These are the activations of a small neural network, seen along a few directions. Each row is one input.
Each table varies a few parts of the input and shows all the possible inputs, shuffled.
Descriptions start from the smaller parts, as in this example, which fits no table here: one of 6 places along a line, together with either a single point or one of 11 places around a ring or (one of 2 separate values, together with one of 8 places around a ring).
Shared parts are said once, and a part with two or three values counts as separate values.
In the rows, 128 means zero.

Other details of the inputs vary at random and push rows far along two fixed directions, the same in every table; ignore that.

Table:
R1: [120 128 129 126 128 123 122 133 125 137 130 131 125 124]
R2: [126 125 125 130 130 133 125 123 125 127 134 132 124 126]
R3: [125 128 125 128 127 132 124 121 128 127 130 132 122 126]
R4: [171 130 144 134 131 140 154 117 122 153 100 102 154 155]
R5: [127 130 128 124 129 125 125 130 130 122 126 127 125 127]
R6: [125 127 126 131 129 130 129 132 132 121 129 129 130 123]
R7: [127 129 126 128 131 127 125 127 127 122 125 129 122 125]
R8: [126 126 126 125 126 130 126 128 130 127 135 129 128 127]
R9: [125 127 125 131 127 132 129 129 132 123 132 130 130 124]
R10: [126 127 126 123 127 130 122 123 129 129 134 130 123 128]
R11: [125 131 128 124 126 127 128 130 134 122 128 128 128 127]
R12: [120 130 128 130 127 126 123 129 126 135 124 133 124 124]
R13: [124 130 126 126 124 129 128 127 134 123 128 129 128 127]
R14: [120 126 128 131 130 127 123 133 125 137 129 130 126 122]
R15: [126 129 126 126 129 127 124 127 130 124 124 127 122 125]
R16: [126 125 127 130 129 130 129 133 133 123 131 127 131 123]
R17: [129 124 127 130 133 128 125 131 126 124 130 127 124 123]
R18: [126 129 128 124 129 125 126 133 133 122 128 126 127 126]
R19: [125 126 125 130 128 133 124 122 127 127 131 132 124 125]
R20: [127 125 128 130 131 128 128 134 129 121 130 127 129 124]
R21: [128 125 127 130 132 128 126 133 129 123 129 125 127 123]
R22: [125 126 125 130 127 133 128 127 130 125 133 131 128 125]
R23: [121 130 129 125 127 123 122 131 125 137 129 131 125 125]
R24: [127 129 127 124 130 125 124 128 128 124 127 127 122 126]
R25: [126 131 128 126 127 126 127 131 132 120 126 128 126 127]
R26: [126 126 127 127 129 129 128 134 132 123 132 127 130 125]
R27: [124 128 125 123 126 131 124 123 132 127 131 129 125 127]
R28: [125 129 126 124 125 128 127 129 134 125 132 128 129 127]
R29: [125 130 127 128 126 128 129 130 132 120 127 131 128 126]
R30: [126 126 126 125 127 131 124 126 129 128 135 129 126 127]
R31: [163 130 143 141 131 142 150 114 117 166  97 107 152 150]
R32: [125 124 125 130 129 134 125 126 130 128 134 129 127 124]
R33: [126 130 128 124 128 125 127 132 132 121 126 127 127 127]
R34: [124 129 126 124 124 130 126 125 134 126 130 129 127 127]
R35: [119 131 129 127 125 114 129 132 126 132 127 130 125 131]
R36: [182 153 173 107 117  69 149 128  11  91 202 217 136 183]
R37: [127 130 127 126 128 126 125 130 131 121 125 127 124 126]
R38: [125 124 125 128 126 133 126 129 133 127 134 127 129 125]
R39: [173 128 142 136 134 142 151 114 118 156 100 101 150 153]
R40: [127 127 125 131 132 129 125 128 128 123 125 128 123 123]
R41: [120 129 129 127 126 114 129 133 126 134 128 129 126 131]
R42: [125 128 126 123 125 130 126 127 133 127 133 129 127 127]
R43: [170 128 140 136 130 147 151 109 120 159 105 104 153 155]
R44: [124 128 125 128 125 132 127 124 131 124 129 132 127 126]
R45: [116 130 126 129 125 117 128 132 131 132 123 128 124 127]
R46: [125 129 127 124 127 127 127 132 135 124 129 126 129 126]
R47: [124 130 126 124 124 129 127 128 135 124 129 128 128 127]
R48: [116 127 126 134 127 119 129 132 130 132 123 128 125 126]
R49: [128 127 127 126 131 126 125 133 130 124 129 125 126 125]
R50: [126 129 126 129 130 127 126 129 131 121 124 128 124 124]
R51: [127 125 127 128 131 128 127 135 131 123 130 126 129 124]
R52: [128 128 128 124 130 124 125 132 129 123 129 127 125 127]
R53: [127 125 126 128 132 128 125 133 130 124 129 124 126 123]
R54: [127 126 126 131 132 128 126 132 128 122 128 127 126 123]
R55: [126 124 126 129 127 132 127 128 129 125 135 130 129 125]
R56: [168 133 141 137 127 145 155 109 125 153  98 106 154 155]
R57: [120 131 128 127 126 124 122 129 127 136 124 132 124 125]
R58: [128 126 126 126 132 127 123 130 129 126 129 124 124 125]
R59: [126 127 128 125 128 128 128 133 134 124 131 126 130 125]
R60: [125 131 127 126 125 127 128 130 135 121 127 129 128 126]
R61: [120 131 129 125 126 123 122 131 126 136 127 132 124 126]
R62: [126 125 126 130 127 132 128 131 132 124 133 128 130 124]
R63: [124 126 124 130 127 134 126 123 130 126 130 131 126 125]
R64: [125 127 125 123 127 131 124 124 132 129 133 128 126 127]
R65: [127 126 125 131 133 129 125 129 127 124 128 127 124 122]
R66: [127 127 126 124 131 126 123 129 130 126 128 125 123 125]
R67: [116 129 126 132 126 118 129 131 131 132 122 129 124 126]
R68: [125 128 125 124 127 131 122 122 130 129 131 129 122 128]
R69: [117 125 127 134 129 120 129 134 129 134 127 126 127 125]
R70: [126 128 127 131 130 128 128 132 131 120 126 129 127 124]
R71: [127 128 126 131 131 128 126 130 129 121 125 128 125 124]
R72: [126 124 125 129 130 133 124 124 126 128 135 130 125 125]
R73: [120 129 128 132 128 126 123 130 125 135 126 134 125 123]
R74: [119 126 128 131 128 118 129 135 128 134 129 127 127 127]
R75: [125 126 126 128 127 131 128 131 133 125 133 127 130 125]
R76: [125 130 126 125 123 130 127 125 132 124 130 131 126 128]
R77: [170 133 143 137 130 141 155 113 123 150  95 105 153 154]
R78: [118 127 128 129 127 117 128 134 129 135 128 126 126 128]
R79: [126 126 126 125 128 131 123 124 128 130 135 129 124 127]
R80: [125 125 125 130 129 133 126 125 128 126 133 131 127 125]
R81: [125 127 126 125 126 130 127 130 134 125 133 128 129 126]
R82: [124 129 125 126 126 132 123 121 131 128 130 130 122 127]
R83: [124 128 125 128 126 132 125 122 130 125 130 132 125 126]
R84: [126 129 127 130 128 129 130 130 132 120 128 131 129 125]
R85: [121 126 128 129 130 127 122 133 127 139 128 128 126 123]
R86: [126 127 127 131 131 128 129 133 130 120 128 128 128 123]
R87: [126 124 125 127 130 133 123 125 128 130 135 128 125 126]
R88: [117 126 127 134 128 119 130 134 128 132 126 128 126 126]
R89: [125 129 125 125 125 131 125 122 130 126 130 131 125 128]
R90: [125 128 126 130 126 131 129 128 132 122 130 132 129 125]
Description of these inputs: one of 9 places around a ring, together with either one of 2 separate values or one of 8 places along a line.
Question: The inputs of R88 and R35 match in every part but the place on the ring of 9. If R86 is changed in the same way as R88 into R35, which row does it become?
Answer: R33
Question: The inputs of R10 and R82 match in every part but the place on the ring of 9. If R41 is changed in the same way as R10 into R82, which row does it become?
Answer: R45
Question: Which other rows does R31 become when the place on the ring of 9 takes its other values? List them by row number.
Answer: R1, R12, R14, R23, R57, R61, R73, R85
Question: A walk changes only the place on the line of 8. It starts at R39 and steps to R53. List the rest of the walk in order.
Answer: R51, R26, R75, R38, R43, R87

Table:
R91: [ 98 125 122 123 131 100 114 154 128 109 140 137 109 110]
R92: [156 131 139 124 124 133 145 117 117 128 138 129 149 152]
R93: [142 130 142 140 126 118 149 123 104 151 127 134 143 149]
R94: [155 137 142 129 118 130 153 120 116 122 126 134 150 151]
R95: [163 136 143 125 120 131 154 118 115 125 130 129 152 156]
R96: [102 120 118 121 125 133 111 135 134 106 167 147 116 109]
R97: [110 119 116 124 137 131 106 141 129  98 158 140 109 103]
R98: [ 90 131 121 122 124 107 102 138 124 124 142 148 103 110]
R99: [152 142 146 124 126 114 140 121 103 158 111 128 137 154]
R100: [162 141 140 118 123 129 142 110 115 126 121 129 137 154]
R101: [164 137 139 116 127 132 138 107 112 130 128 128 137 153]
R102: [ 94 121 119 136 137 108 112 148 123 113 143 145 107 105]
R103: [101 136 117 116 120 120 110 130 137  93 143 152 107 113]
R104: [121 119 113 142 131 164 134 112 196 186  47  50 137 123]
R105: [170 124 138 134 136 142 140 117 100 129 131 130 141 142]
R106: [158 125 136 132 124 144 142 112 108 136 140 136 146 144]
R107: [144 132 145 136 122 119 145 128 106 155 125 129 146 148]
R108: [ 96 124 122 131 133 107 107 152 122 115 142 143 108 104]
R109: [166 137 143 131 130 127 149 124 109 114 119 129 143 147]
R110: [103 126 114 116 127 133 100 127 133 107 157 145 104 109]
R111: [118 116 114 151 131 170 141 122 199 193  54  55 152 118]
R112: [156 134 148 132 136 113 144 136 101 148 112 124 142 147]
R113: [ 89 128 119 127 129 109 107 133 125 122 142 150 101 112]
R114: [111 122 117 119 135 125 109 142 136  90 152 137 112 107]
R115: [ 81 106  86 141 139 175 106 136 229 123  80  67 116  74]
R116: [166 131 137 125 126 142 136 102 101 138 131 135 136 148]
R117: [ 90 127 120 121 119 101 119 149 133 117 148 144 115 115]
Question: The inputs of R97 and R110 match in every part but one. If R105 is changed in the same way as R97 into R110, which row does it become?
Answer: R116
Question: Describe the family of inputs behind these rows.
Answer: one of 3 separate values, together with either one of 4 places along a line or one of 5 places along a line
Question: Which other rows does R100 become when the choice among 3 separate values takes its other values? List them by row number.
Answer: R95, R115
Question: List by row number the other rows that have the choice among 3 separate values in common with R94.
Answer: R92, R93, R95, R96, R106, R107, R111, R117
